Each row below holds a small network's activations on one input, seen along a few directions.
Each table varies a few parts of the input and shows all the possible inputs, shuffled.
A made-up example of a description, with smaller parts first: one of 3 separate values, together with either a single point or one of 9 places around a ring or (one of 5 places around a ring, together with one of 6 places along a line).
Shared parts are said once, and a part with two or three values counts as separate values.
(in the rows, 128 means zero)

Other details of the inputs shift rows strongly along two fixed directions, in all tables alike. That doesn't count.
These rows show it; all are for the same input, with only those details redrawn:
[115 118 140 109  94  97 130 140 143 134 168 157 124 107 147]
[139 149 113 128 146 134 141 123 107 132 167 132 115 127 122]
[128 134 126 122 123 116 134 133 123 133 161 140 122 119 132]
[146 152 110 140 155 136 135 127 105 132 130 112 128 132 110]
[131 134 125 128 126 115 130 136 124 133 135 128 131 121 125]
[115 117 141 110  93  96 129 141 144 134 167 157 125 106 148]
[147 152 110 143 156 136 133 129 106 132 119 107 132 133 107]
[129 120 137 146 111  92 106 160 145 135  32  93 171 120 112]

A family of inputs:
R1: [141 146 112 147 155 150 134 112 106 119 129 114 113 136 118]
R2: [112 101 150 111  87  85 131 145 156 143 163 158 133 109 150]
R3: [133 137 121 124 160 141 121 120 114 129 124 127 128 135 105]
R4: [120 120 135 128 126 148 140 120 134 114 155 136 118 132 134]
R5: [131 125 119 123  97 132 129 134 143 129 149 166 106 141 160]
R6: [127 127 138 149 115  92 103 157 141 135  31  96 171 122 112]
R7: [142 136 114 147 152 152 139 120 110 122 131 104 113 140 116]
R8: [107 119 146 109 109 123 127 110 130 126 155 135 118 110 149]
R9: [127 105 136 141 117 115 128 134 143 128  96 112 136 127 128]
R10: [122 120 137 125 107 117 129 119 136 124 152 150 115 119 140]
R11: [117 111 141 136 113 128 122 134 146 114  84 119 147 125 128]
R12: [113 108 149 124 110 119 119 128 140 128  95  98 141 118 135]
R13: [129 124 131 123 145 144 142 101 115 131 152 111 118 128 131]
R14: [117 118 140 124 119 125 121 120 128 126  94  99 139 117 130]
R15: [117 122 141 128 117 133 129 117 140 117 129 146 131 126 133]
R16: [140 135 115 144 145 144 133 120 114 119 116 107 120 131 118]
R17: [143 150 112 138 151 134 135 128 107 133 134 116 127 130 113]
R18: [114 103 144 122 112 131 140 120 148 120 157 149 125 126 143]
R19: [128 141 122 132 149 161 142 105 112 111 162 141 112 136 127]
R20: [142 149 106 128 123 130 129 139 127 140 143 155 122 147 141]
R21: [135 141 116 131 171 149 119 123 106 124 112 114 129 138 101]
R22: [119 103 137 113 134 119 124 134 139 132 135 134 132 127 123]
R23: [145 158 114 142 155 131 132 121 109 136 126 121 130 134 108]
R24: [131 121 122 118 119 126 103 151 146 133  83 143 141 147 131]
R25: [124 119 139 135 110  99 119 154 144 136  95 114 148 121 125]
R26: [147 150 103 141 145 175 135 120 122 119 120 141 118 162 132]
R27: [130 136 123 112 116 145 130 116 128 133 147 146 111 141 157]
R28: [111 104 141 105 120 120 122 139 141 127 157 145 122 122 132]
R29: [117 112 133 109 128 123 119 136 134 125 135 137 129 121 124]
R30: [133 145 125 131 152 149 131  96 106 128 124 105 124 130 118]
What do these inputs look like to the network?
> one of 5 separate values, together with either a single point or one of 5 places along a line
Which other rows does R20 become when the choice among 5 separate values takes its other values? List them by row number.
> R5, R24, R26, R27

A family of inputs:
R31: [127 135 124 116 132 127 135 118 119 130 173 143 114 120 132]
R32: [115 108 141 119 109 102 119 143 146 130 117 133 141 114 129]
R33: [132 128 127 139 151 138 124 129 121 123  91 103 142 133 109]
R34: [131 130 126 139 117 133 127 130 136 123 109 136 132 136 134]
R35: [129 135 119 111 150 158 149 100 106 120 219 151  87 128 134]
R36: [140 140 119 151 127 125 125 137 128 128  87 118 141 136 120]
R37: [136 141 119 130 152 155 134 105 109 121 137 115 114 134 121]
R38: [128 126 134 139 130 134 129 120 127 126  94  98 140 127 123]
R39: [144 150 109 141 137 143 120 136 120 130  86 117 136 147 122]
R40: [124 124 135 138 129 131 122 121 127 125  91 100 137 127 126]
R41: [128 134 125 119 146 134 135 122 118 131 172 142 116 129 121]
R42: [128 131 125 122 144 135 140 121 115 126 172 137 117 123 124]
R43: [126 132 132 126 129 117 121 131 128 134 118 125 137 125 121]
R44: [122 123 135 126 127 130 124 125 128 125 114 122 136 124 129]
R45: [129 125 130 145 139 124 125 130 123 128  92  94 140 126 113]
R46: [135 135 121 136 155 154 144 110 110 122 145 108 119 134 116]
R47: [133 138 117 119 119 124 131 140 128 133 166 157 114 131 140]
R48: [126 135 128 118 132 128 138 117 117 128 174 141 116 119 133]
R49: [125 120 133 129 128 122 125 130 128 126 118 117 130 121 121]
R50: [113 115 145 116 110 115 115 133 145 130 112 136 138 122 135]
R51: [122 121 135 123 134 127 120 132 134 128 116 127 135 131 120]
R52: [135 129 117 120 131 140 133 127 128 130 159 151 114 141 137]
R53: [138 138 116 135 134 138 141 127 123 126 166 150 112 134 130]
R54: [117 108 141 129  93 110 122 145 159 122 114 150 136 126 143]
R55: [148 154 108 145 137 129 120 143 119 136  88 115 137 141 119]
R56: [141 136 116 138 135 141 122 131 127 133  84 118 137 148 124]
R57: [126 127 123 116 143 142 135 117 119 124 168 141 113 128 126]
R58: [ 87  77 168  87  24  62 104 172 196 132 144 196 138 101 184]
R59: [137 126 121 130 125 122 124 142 135 135 115 133 133 137 129]
R60: [114 113 147 126 100 100 122 132 141 131 117 121 136 111 140]
R61: [126 133 123 115 139 143 135 111 117 126 165 142 113 128 132]
R62: [120 116 137 132 128 128 126 125 131 123 118 112 130 124 127]
R63: [135 134 127 140 137 125 122 126 119 129  88  98 138 125 114]
R64: [143 138 117 141 132 124 121 138 128 138  85 116 141 141 122]
R65: [121 116 139 130 119 116 134 130 135 128 125 115 135 117 127]
R66: [129 135 128 125 131 132 145 111 116 129 172 126 115 119 133]
What do these inputs look like to the network?
> one of 4 places along a line, together with either one of 3 separate values or one of 6 places along a line
The inputs of R61 and R31 match in every part but the place on the line of 4. If R38 is changed in the same way as R61 into R31, which row does it become?
> R66
Which other rows agree with R62 in the place on the line of 4? List them by row number.
> R33, R35, R46, R51, R52, R54, R57, R58
Which other rows does R45 become when the place on the line of 6 takes its other values? List them by row number.
> R32, R41, R42, R49, R65
